Each row below is a small network's average activation on inputs in which a field has the value named, seen along a few directions.
Values that are neighbours, or in one group, have similar rows; names and order tell nothing.
Random noise pushes rows far along 15 fixed directions. That doesn't count. These rows show it; they differ only by the noise:
79 246 -239 -5 187 -183 325 55 -263 43 -169 -6 341 -60 -22 -134 125 -170
 156 -269 171 -247 102 -160 262 196
319 -45 540 201 105 209 388 81 227 528 129 612 222 237 45 -88 -273 -45
 -51 358 157 -130 -286 440 36 9
-77 -320 8 242 90 144 176 -71 128 -167 -238 167 -75 269 -229 369 -6 -114
 -48 142 25 -128 -614 -314 -217 65
158 44 67 51 6 -45 -372 150 96 82 -276 -73 -393 -56 -32 223 122 191 -604
 36 -566 -3 25 -55 -174 16
66 -215 44 179 301 85 270 232 -93 53 -228 191 173 -45 194 -408 213 236
 61 124 -161 100 22 16 98 119
36 -137 -159 -212 291 70 -330 -131 -186 31 -72 -92 15 98 51 151 47 93 28
 -177 286 -74 -144 -20 -54 62
114 134 40 -103 -194 83 369 205 105 66 181 -6 -41 -113 -20 26 -118 26
 113 -33 374 -38 275 265 -60 154
-139 -145 -136 62 157 70 27 242 268 -256 -142 -165 -69 -82 207 13 105
 129 -134 -98 -399 111 251 129 -206 17
-170 189 30 115 -226 -275 -119 -10 -4 -193 -46 -315 26 -40 -265 224 -52
 -22 -203 9 -46 -4 114 -349 -253 -84
0 95 285 -53 138 406 219 367 244 -264 30 -206 -127 301 -73 279 292 421
 -112 -273 47 -259 -274 -31 -23 299
6 -155 -169 -296 -51 213 -229 -146 -140 -69 30 131 -312 -32 261 -305 68
 248 353 -102 146 138 -27 188 234 -110
-193 -201 -546 -161 -297 -162 -90 -342 -149 -249 1 -44 -156 -161 156
 -270 91 -98 482 -91 131 82 -29 -58 356 -1
6 167 73 224 110 4 60 -171 80 321 33 -260 92 -56 399 139 55 52 -252 72
 52 -38 97 124 225 192
165 101 1 -89 94 -320 277 6 20 208 70 -576 570 -189 -166 188 247 5 81
 -88 471 -383 -15 178 219 827
-204 -95 185 366 -163 -210 -175 -50 113 14 233 -255 20 -48 -80 30 218
 290 -290 289 -284 -129 -329 -364 151 209
135 -454 -198 -13 132 -74 275 449 -182 -72 -187 22 173 -140 -149 -173
 292 245 228 93 286 -64 15 -1 -172 458
109 554 594 24 211 140 178 263 24 92 113 115 218 152 -108 -285 -2 273
 -244 -170 -269 -100 83 -79 152 -140


M, 12 values:
m1: 184 498 535 126 76 168 63 -34 -323 380 -250 21 -79 -272 -108 83 -77 218
 210 149 158 -49 -42 -82 -37 -62
m3: -16 51 89 54 -197 34 279 60 -239 -80 -24 87 -168 -583 -276 -288 -39 33
 643 240 84 -71 68 -81 -133 -75
m12: -84 435 101 -87 -30 -5 209 -249 26 -96 -272 -194 97 -159 34 31 77 -182
 297 -27 -118 5 96 78 144 -111
m9: 98 421 209 -86 -75 78 -296 -273 242 162 -84 136 -510 -210 192 2 -220
 -186 -138 29 -753 37 105 363 202 -337
m7: 5 14 274 227 -323 -50 69 -164 23 261 260 -26 67 292 54 119 -18 -21 -186
 224 285 85 -168 -109 177 -80
m4: 46 131 482 130 -360 -375 291 -310 232 12 -359 -51 475 -52 -307 -338 -53
 -309 108 499 -369 267 -97 107 134 -115
m5: -99 188 -30 -204 364 32 -230 -97 2 37 425 -196 281 -34 80 84 -232 -14
 -89 -249 227 -60 185 80 -84 -108
m8: -23 330 244 165 178 215 373 92 167 37 202 126 38 -65 -21 -99 18 -106 18
 -76 -360 -177 27 -17 221 24
m2: -286 235 138 456 176 389 312 -296 -19 -3 -190 -210 -170 -583 39 357 -251
 -18 562 220 152 -35 -78 -164 -333 -187
m10: 80 185 144 71 -61 -18 314 143 -46 34 -75 64 305 293 -72 -28 95 -75 -86
 -82 145 -1 48 -18 126 157
m6: -116 -196 2 -11 -328 -155 -247 -263 171 -176 34 -37 -89 159 -114 187 9
 -196 -10 133 -212 157 -263 -101 20 -120
m11: 87 48 123 88 277 142 -16 -182 -237 295 117 -240 -106 -331 295 -276 19
 119 -272 83 -140 400 273 -122 195 46
M is arranged as 3 separate groups.
List the group mates of m9, in the order listed.
> m3, m8, m11
List the group mates of m2, in the order listed.
> m1, m5, m10

B, 9 values:
b5: -77 -13 67 95 -41 -21 305 -242 50 -306 -395 -418 143 672 -366 527 268
 -291 -633 -91 90 174 -477 -753 61 266
b2: -366 -445 -63 -7 883 -101 -625 -148 -95 -127 231 -89 694 -10 51 64 39 82
 790 -185 56 -614 -504 122 -206 -49
b3: -197 -714 -359 246 -491 -433 -215 -208 404 167 291 -97 -73 -770 300 -235
 -180 -186 396 729 -306 215 252 657 -109 239
b8: -236 464 37 357 167 -306 33 807 -157 -282 322 -40 179 -405 -715 67 251
 395 -103 -218 -429 -858 -79 -840 -273 41
b6: 72 252 -158 70 82 112 202 62 -30 -7 -220 -277 -137 423 272 351 34 -148
 -500 -366 144 74 176 -106 92 209
b1: 48 452 163 142 378 428 928 183 154 -23 6 213 119 -388 55 -320 -64 94 236
 -211 -192 -81 142 32 196 89
b9: -64 -116 119 -97 -131 -329 -472 -42 -112 -1 -189 -329 410 348 163 -164
 336 177 -61 136 71 173 -16 70 135 67
b4: -53 262 -48 -53 -186 -142 370 -173 421 -3 491 -66 400 18 127 -272 -33
 -218 -91 -209 -183 -167 100 273 613 184
b7: 84 -401 29 169 199 -475 184 266 161 -90 -138 -94 781 392 -112 -213 745
 -30 30 -57 -468 -478 -567 39 605 690
B is arranged as 3 separate groups.
List the group mates of b5, in the order listed.
> b9, b7
List the group mates of b3, in the order listed.
> b2, b6

C, 10 values:
c6: -183 202 24 93 28 16 -128 29 -123 -25 351 -127 -140 -134 -102 -38 11 119
 -206 -44 -147 16 56 -443 83 -11
c7: 50 -189 -183 -78 353 -98 73 44 246 111 39 45 238 -148 -117 203 -143 -374
 -105 -41 -172 -97 79 230 -240 132
c9: -68 189 -173 -339 -13 300 -41 -277 143 -190 142 -345 -357 21 135 122 150
 163 -150 -370 58 31 -103 -9 366 205
c10: -84 -198 -51 -180 394 426 136 -63 -160 -200 62 147 -147 -235 -92 -161
 -247 116 424 -107 292 182 -24 -105 -250 -200
c2: 22 -294 -65 -127 201 431 -340 -383 -107 162 159 -111 -353 207 394 110 23
 185 -147 -7 321 260 -216 66 186 87
c5: -31 -82 152 49 35 413 -86 356 103 26 211 88 -419 -138 211 131 -57 519 47
 100 155 0 116 232 -390 -90
c4: -71 -85 109 -157 146 11 -186 -396 -136 87 -193 -87 221 -283 -109 158
 -269 -46 731 210 553 3 -131 192 -411 -280
c1: 255 -115 75 154 243 57 -118 -456 -142 469 -384 295 -51 97 172 28 -51
 -310 -299 271 -201 153 -272 2 219 -65
c3: 146 399 274 -87 -292 190 148 26 106 186 240 176 -421 -318 -68 -68 -52
 142 169 29 -156 -133 -23 105 236 -108
c8: 4 -82 156 97 -40 136 451 105 200 -189 -308 -201 85 23 -20 239 -27 -33
 198 68 226 63 23 197 -254 257
C is arranged as a line.
Going along C from c9 by way of its neighbour c5, in what order are c6, c2, c1, c3 met?
> c2, c6, c1, c3
What is the length, in steps, of the shortest route from c4 to c10?
> 7
